Each row below holds a small network's activations on one input, seen along a few directions.
In each table, some parts of the input vary, and every possible input appears once, in random order.
A made-up example of a description, with smaller parts first: one of 4 places along a line, together with either a single point or one of 11 places around a ring or (one of 2 separate values, together with one of 8 places around a ring).
Shared parts are said once, and a part with two or three values counts as separate values.

Rows:
x1: [ 68  19 -21  -3   5  -2   6  -1   8  29   0  14 -49  10 -43]
x2: [ 28 -10  -7  40  -8  30  47 -19  45  18  11  35 -41  17 -15]
x3: [ 43   1 -11  28 -25  27  17  -3  27  33   7  41 -54  18 -14]
x4: [-25  15 -22 -57  47 -50 -57  14 -17 -46 -31   0  57 -21  35]
x5: [ 57  28 -24  -6  19  -1  16 -22  16  24  -1  -2 -24  15 -33]
x6: [ 13  11 -19  24  24  19  58 -59  55  12  -4   9   2  25 -14]
x7: [-12 -21  20   1 -41 -16 -44  61 -62 -11   7 -17  -2 -15   9]
x8: [ 37  20 -16   0  26   6  30 -49  34  22  -9   0  -2  23 -25]
x9: [-36 -29  26  16 -52   4 -32  42 -44 -13  14  -6  -1 -22  26]
x10: [-44  -3  23 -22   6  -8  -7  13 -31 -16 -11 -41  55 -21  20]
x11: [  2   1  -1  39  11  29  57 -50  64   6   4  35 -13  26 -13]
x12: [-86 -18  38  10 -12   6  -1   1   3 -23   8 -10  33 -17  38]
x13: [-74 -14  28  -5   3   3   6   2  -9 -20  -3 -36  50 -21  34]
x14: [ -6 -12  18 -19 -22 -20 -35  55 -60 -18  -2 -32  12 -16   1]
x15: [-19   4  15 -25  -5 -12 -22  33 -50 -19  -4 -42  34 -16  15]
x16: [-60 -35  32  19 -36   6 -13  29 -18 -16  20 -10  11 -21  35]
x17: [ 52  31 -63 -48  74 -32 -16 -56  30   1  -6  34  -8  16 -29]
x18: [ 62  11 -17   9 -14  11  -7   7   8  38   1  29 -60  19 -27]
Q: Describe the family of inputs behind these rows.
A: one of 2 separate values, together with either a single point or one of 8 places around a ring
Q: Changing only the choice among 2 separate values turns x14 into x1. The same change can be made to x7. Which row results?
A: x18
Q: Which other rows does x5 become when the choice among 2 separate values takes its other values? List them by row number.
A: x15

Rows:
x19: [ 78  13 -27  18   4   3  16  -9  25  18  -9  45 -56  37 -45]
x20: [ 42  -2 -32  15  13   0   1 -30  42   4  12  52 -31  18  -8]
x21: [ 11 -16  -2   8 -31  16 -17   0  -7  28  19  24 -43   1 -14]
x22: [-12  -7  12  -5 -42  -3 -39  62 -45  -3   6 -10  -9 -17  24]
x23: [ 60  -4  11  31 -41  20  42  18 -18  39  21 -21 -52  15 -48]
x24: [-22 -15  25  36 -27  29  13  -9   8  28  14   5 -27  -9  -1]
x25: [ 50  49 -48 -65  60 -50 -25 -22  -7  -1 -38 -17  32   4 -14]
x26: [  8  -5   8  50 -10  50  66 -34  60  21  -1   3 -13  21  -1]
x27: [-36   2  15  32   9  32  73 -40  64   2  -6  20  19  20  19]
x28: [-64 -24   5   1  15  -9  14 -32   7 -25  16 -19  26 -16   9]
x29: [-40 -13  39   1 -37   2 -35  44 -32  -8  10 -17  -4 -23  18]
x30: [ 51  30 -45 -51  68 -26 -10 -24  26   6 -14  25 -18   2 -29]
x31: [-14 -12   2 -11 -18 -16 -33  57 -47 -20 -10 -15  29 -13  37]
x32: [ -3  36 -23 -52  59 -23 -21 -43 -12 -14  -5 -32  53   2  -4]
x33: [-46 -18  20  -9  -8 -17 -22  33 -39 -43 -14 -20  55 -20  37]
x34: [-64 -16  39  -1 -14  -8 -23  27 -25 -33  -2 -22  39 -25  21]
Q: Describe the family of inputs behind these rows.
A: either one of 3 separate values or one of 5 places around a ring or (one of 2 separate values, together with one of 4 places along a line)

Rows:
x35: [-95 -26  39  -4  -8 -13 -11  23 -33 -54  -2 -38  72 -29  44]
x36: [ 16 -10  17  33 -36  26  17   7   3  22  15   9 -41  10 -20]
x37: [ 45  28 -24 -32  29 -24 -20  -3  -9   4 -16  -1  -1   6 -22]
x38: [ 46  23 -31 -34  25 -28 -16   3 -17   6 -14  -9   2   5 -17]
x39: [ 46  20 -35 -29  26 -25 -24   1  -6  -4 -10  15  -2  11 -10]
x40: [ 17 -17  10  34 -33  22  20   7  14  23  18  23 -52   6 -18]
x41: [ -5  14  -3   5  27  13  32 -45  41   6  -4   3  10  12  -7]
x42: [ -2   8  -9   4  23  10  36 -40  33   6  -1  -5  13   9  -2]
x43: [-75 -28  53  14 -61   9 -31  74 -53 -22  -1 -29  33 -32  57]
x44: [ -5   8 -11   6  31  11  34 -46  50   6  -4  19  -2   9  -4]
x45: [ 17 -20   7  41 -39  23  12   8   8  16  17  20 -43  11  -9]
x46: [ 19 -15  12  32 -38  24  21  14  -5  24  17   1 -38   6 -14]
x47: [ 47  22 -31 -34  34 -25 -18   0   3   2 -15  14 -12   5 -19]
x48: [ -4   2 -13  12  23  11  28 -45  43   1  -3  20   9  14   4]
x49: [-68 -10  18 -47  -5 -36 -78  42 -73 -36   4 -41  52 -44  37]
Q: Describe the family of inputs behind these rows.
A: one of 3 separate values, together with either a single point or one of 4 places along a line
Q: Changing only the choice among 3 separate values turns x40 into x47. The same change can be made to x43. Which row results?
A: x49
Q: Which other rows does x38 become when the place on the line of 4 takes its other values? List them by row number.
A: x37, x39, x47

Rows:
x50: [-62 -22  44   3 -65  14 -38  83 -66 -15   9 -44  35 -31  64]
x51: [-66 -21  28  -5 -34  -4 -31  42 -55 -29  10 -42  49 -25  47]
x52: [ 24   4  30  55 -50  49  24  10  31  47  -1  27 -59  19 -13]
x53: [ 52  -2 -22 -17  -3 -24 -36  21 -32   4  11  13 -39   1 -33]
x54: [ 53  10 -40 -41  45 -38 -13  -5 -12  -9  -5  21 -15   6 -39]
x55: [ 16   8 -22  29  38  24  60 -71  92  10  -8  50 -14  31 -10]
x56: [ 22  14   0  31  23  25  59 -45  74  15 -17  37 -23  28 -25]
x57: [-83  -3  32 -26  13 -16 -14   6 -26 -37  -7 -44  69 -29  32]
x58: [ 68  39 -64 -49  65 -36  -6 -40  10   3 -19   2  17  20 -22]
x59: [-87  -6   9 -30  34 -18 -17 -27  -6 -35  -5 -35  77 -31  42]
x60: [ 49  -3  -7  -9 -35 -15 -44  55 -42  22   6   8 -55  -9 -19]
x61: [ 15 -19  12  57 -31  39  55 -30  33  25  26   9 -40  21 -25]
Q: Changing only one part turns x54 into x53. The same change can be made to x56. Which row results?
A: x61
Q: Describe the family of inputs behind these rows.
A: one of 3 separate values, together with one of 4 places along a line
Q: Which other rows does x55 become when the choice among 3 separate values takes its other values? List them by row number.
A: x58, x59
